Small tables with named rows and columns. After each table, cells are looked up by row and column.

peb:
	zilose	nebatu	rav
tofeki	142	137	166
soguta	142	141	90
fivofo	145	151	100
guruvek	106	90	134
bas	107	89	106
fonaten	117	117	107
fupab	138	154	55
dum	145	140	109
mirelet	90	99	125
vez	119	103	201
sezov	162	35	148
rivos	121	114	85
godari	106	99	128

What is the zilose of bas in peb?
107
What is the nebatu of mirelet in peb?
99
What is the zilose of tofeki in peb?
142
What is the nebatu of fonaten in peb?
117
What is the rav of vez in peb?
201
What is the zilose of fivofo in peb?
145
What is the zilose of fupab in peb?
138
What is the zilose of guruvek in peb?
106
What is the zilose of rivos in peb?
121
What is the rav of fonaten in peb?
107
What is the rav of mirelet in peb?
125
What is the nebatu of soguta in peb?
141
What is the zilose of sezov in peb?
162
What is the zilose of fonaten in peb?
117
What is the rav of fivofo in peb?
100
What is the rav of rivos in peb?
85
What is the rav of tofeki in peb?
166
What is the zilose of vez in peb?
119

bis:
	tem	bod	gon	vokon
fozi	-0.3	-0.2	0.9	-0.8
burogen	-0.7	-0.5	0.6	0.1
fabasuk	1.0	-0.5	-0.5	-0.4
zopuv	0.9	-0.9	-0.4	-0.1
fug	-0.8	-0.4	-0.3	1.0
gelige	0.9	-0.3	-0.5	-0.5
bulan	1.0	-0.8	-0.3	-0.3
kogone	-0.1	0.9	-0.9	-0.3
sivur	0.1	0.7	-0.9	-0.4
zikib	0.4	-0.8	-0.4	0.4
natakeg	0.2	-0.8	-0.5	0.5
vulalo	-0.3	1.0	-0.8	-0.4
pife	-0.5	0.8	-0.1	-0.6

natakeg, tem => 0.2
zopuv, vokon => -0.1
fabasuk, vokon => -0.4
vulalo, vokon => -0.4
fug, bod => -0.4
sivur, vokon => -0.4
gelige, bod => -0.3
zikib, tem => 0.4
pife, tem => -0.5
bulan, vokon => -0.3
bulan, tem => 1.0
bulan, bod => -0.8
pife, vokon => -0.6
vulalo, gon => -0.8

tel:
	zatipa	zugeduv	pusufef	fub	kar	labima	pem
kasobef	16933	25667	2048	-15183	-4145	31596	-25274
sil	47440	-15849	24197	10821	38212	61895	33401
vam	-3395	29496	8878	-7564	74860	-12132	-21778
zegube	35460	-9374	44645	18746	66980	-13366	9379
sep	-44569	41143	-27387	-9366	10836	1762	48758
neruz	-17474	38273	37192	59603	2594	-70588	23199
rad	40583	43962	9875	41244	-7757	-1550	1895
kagipa	19231	73049	-14319	19097	54524	22583	-41178

vam, kar -> 74860
rad, pem -> 1895
neruz, fub -> 59603
sep, pusufef -> -27387
sep, pem -> 48758
rad, zatipa -> 40583
Which row has the largest kar? vam

dabid:
        pov  rami  gedetez  nibim  sogari  fef  kav  tevap
poz     171   123       76    227      32  106  206    192
tizafa   96    83       70    122      50  229  207     22
fidam   168   126      103    176     121  184  120     95

sogari of poz: 32
rami of tizafa: 83
gedetez of fidam: 103
fef of fidam: 184
kav of fidam: 120
tevap of fidam: 95
fef of tizafa: 229
fef of poz: 106
pov of fidam: 168

mov
|  | fis | kupunu | fevoz | mazon | rifan |
|---|---|---|---|---|---|
| dap | 4.26 | 5.20 | 7.89 | 5.32 | 5.08 |
| vif | 4.87 | 5.57 | 5.29 | 5.68 | 5.09 |
| tutog | 5.17 | 5.96 | 9.80 | 5.27 | 6.40 |
| tize | 4.32 | 5.64 | 5.41 | 4.52 | 6.20 |
| poz | 5.79 | 5.61 | 8.55 | 6.60 | 4.85 |
| botav | 4.48 | 5.79 | 8.09 | 6.03 | 7.03 |
| fugibok | 6.05 | 4.82 | 9.34 | 3.41 | 4.69 |
| dotafo | 5.05 | 3.86 | 3.02 | 5.50 | 4.18 |
| domata | 4.88 | 4.64 | 1.92 | 5.99 | 7.57 |

rifan of tize: 6.20
mazon of vif: 5.68
fis of poz: 5.79
kupunu of tutog: 5.96
kupunu of botav: 5.79
kupunu of poz: 5.61
fis of tize: 4.32

rel =
,larofi,gaz,tegak,tadu
kisevuk,160,142,161,144
dev,215,108,192,94
fefutir,167,133,166,72
bakir,155,139,159,91
sineku,203,87,193,162
debol,221,134,168,170
dip,199,63,247,108

What is the larofi of dip in rel?
199
What is the tadu of dip in rel?
108
What is the tegak of fefutir in rel?
166
What is the tadu of sineku in rel?
162
What is the larofi of sineku in rel?
203
What is the tegak of dip in rel?
247
What is the larofi of bakir in rel?
155

Table loz
         rurise  furadiv  lozog  zumevuz  tuzoz  botamu  rig  vop  fotabav
pogov       417      249    459      246    337     405  535  198      449
dev         381      203    497      204    400     342  457  172      398
mikava      467      483    317      373    218     504  688  293      535
pubab       502      425    342      375    180     552  733  286      576
ditok       520      470    312      405    149     583  779  307      599
rovaloz     414      268    447      251    340     404  534  204      448
kad         418      549    289      366    273     431  620  307      472
nater       362      587    274      344    337     351  535  305      408
bipabiz     485      499    304      394    186     534  725  308      557
bas         505      413    349      375    179     562  740  283      576

What is the fotabav of kad in loz?
472
What is the vop of bipabiz in loz?
308
What is the zumevuz of rovaloz in loz?
251
What is the furadiv of rovaloz in loz?
268
What is the furadiv of dev in loz?
203
What is the rig of bipabiz in loz?
725
What is the zumevuz of pogov in loz?
246
What is the vop of kad in loz?
307
What is the vop of bas in loz?
283
What is the tuzoz of dev in loz?
400
Which row has the largest tuzoz? dev

Table lage
fields: vanet, putup, fom, fot
moluvos: [1.671, 4.830, 3.072, 2.712]
bol: [1.752, 2.882, 5.745, 4.225]
vugo: [1.146, 3.648, 2.061, 3.138]
sud: [5.354, 6.054, 6.356, 1.839]
nenipev: [5.256, 8.826, 4.249, 4.729]
palavif: [3.844, 8.941, 5.862, 5.756]

fot of bol: 4.225
putup of sud: 6.054
putup of vugo: 3.648
fot of palavif: 5.756
fom of vugo: 2.061
vanet of vugo: 1.146
fom of bol: 5.745
fot of nenipev: 4.729
fot of vugo: 3.138
vanet of moluvos: 1.671
fom of moluvos: 3.072

Table bagil
fields: mudi, miliz, tifanan, guz, fotobek, kimoguz, nes
fup: [-13, 5, -1, -3, -21, -24, 2]
puduput: [-5, -55, -7, -49, 29, 42, 54]
rof: [0, 30, 22, 36, -16, -22, -32]
subase: [-32, 6, -18, 13, 3, -14, -9]
luro: [-17, -21, 19, -18, 14, 16, 15]
bonom: [10, 26, 23, 38, -20, -23, -32]
gorig: [-22, 2, -29, 12, 14, 16, 0]
nup: [18, 27, -8, 29, -2, -1, -12]
rom: [-25, 27, -3, 24, -4, -7, -11]
perud: [6, 21, 33, 43, -26, -31, -37]
vit: [-22, -23, 2, -5, 19, 9, 10]
mugoba: [-11, 3, -2, 7, -4, -4, 5]

fup, tifanan -> -1
rom, mudi -> -25
fup, miliz -> 5
mugoba, fotobek -> -4
gorig, miliz -> 2
gorig, mudi -> -22
Row with the largest fotobek: puduput

suge
cols = fikebu, fivuz, benip, nud, zifuf, lolapu, farubef, remu, vedadi, gisepev
gom: [-0.7, -2.3, -0.2, 0.7, -2.5, 3.2, -0.1, -1.3, -0.6, 2.5]
derusa: [-1.8, -0.7, -0.3, 2.9, 8.0, 2.8, 2.7, -1.4, -1.3, 2.1]
zoras: [-0.2, -2.7, 0.2, 0.6, -2.8, 3.5, -0.6, -1.7, -0.7, 2.2]
besuvil: [-0.5, -0.5, -1.3, 1.0, -5.8, -0.4, 2.2, 0.9, 1.2, -4.0]
vupev: [-1.9, -1.0, -0.4, 2.5, 7.7, 2.7, 3.6, -0.8, -0.7, 1.3]
rizon: [-1.8, -3.1, -0.5, 1.6, 4.9, 0.2, 2.5, -1.0, -0.3, 0.7]
sosog: [0.5, -1.1, 0.6, -2.7, -2.6, 2.2, 0.8, -1.6, -2.1, 0.2]
mep: [-0.2, -0.3, -1.3, 0.8, -6.4, -0.7, 3.0, 0.6, 1.7, -4.4]
gepe: [1.2, -0.6, 1.8, 0.4, -1.7, 1.6, -0.2, 0.7, -0.8, 1.6]
tifi: [-1.9, -0.7, -0.3, 3.0, 8.0, 2.8, 2.7, -1.3, -1.4, 2.1]
pifeso: [-2.1, -3.4, 0.9, 1.1, 6.8, 0.8, 4.7, -0.6, 1.2, 0.8]

mep, nud => 0.8
zoras, fikebu => -0.2
sosog, fivuz => -1.1
pifeso, farubef => 4.7
zoras, lolapu => 3.5
gepe, fivuz => -0.6
tifi, benip => -0.3
mep, vedadi => 1.7
pifeso, remu => -0.6
pifeso, nud => 1.1
derusa, lolapu => 2.8
sosog, gisepev => 0.2
besuvil, fikebu => -0.5
besuvil, lolapu => -0.4
rizon, vedadi => -0.3
sosog, nud => -2.7

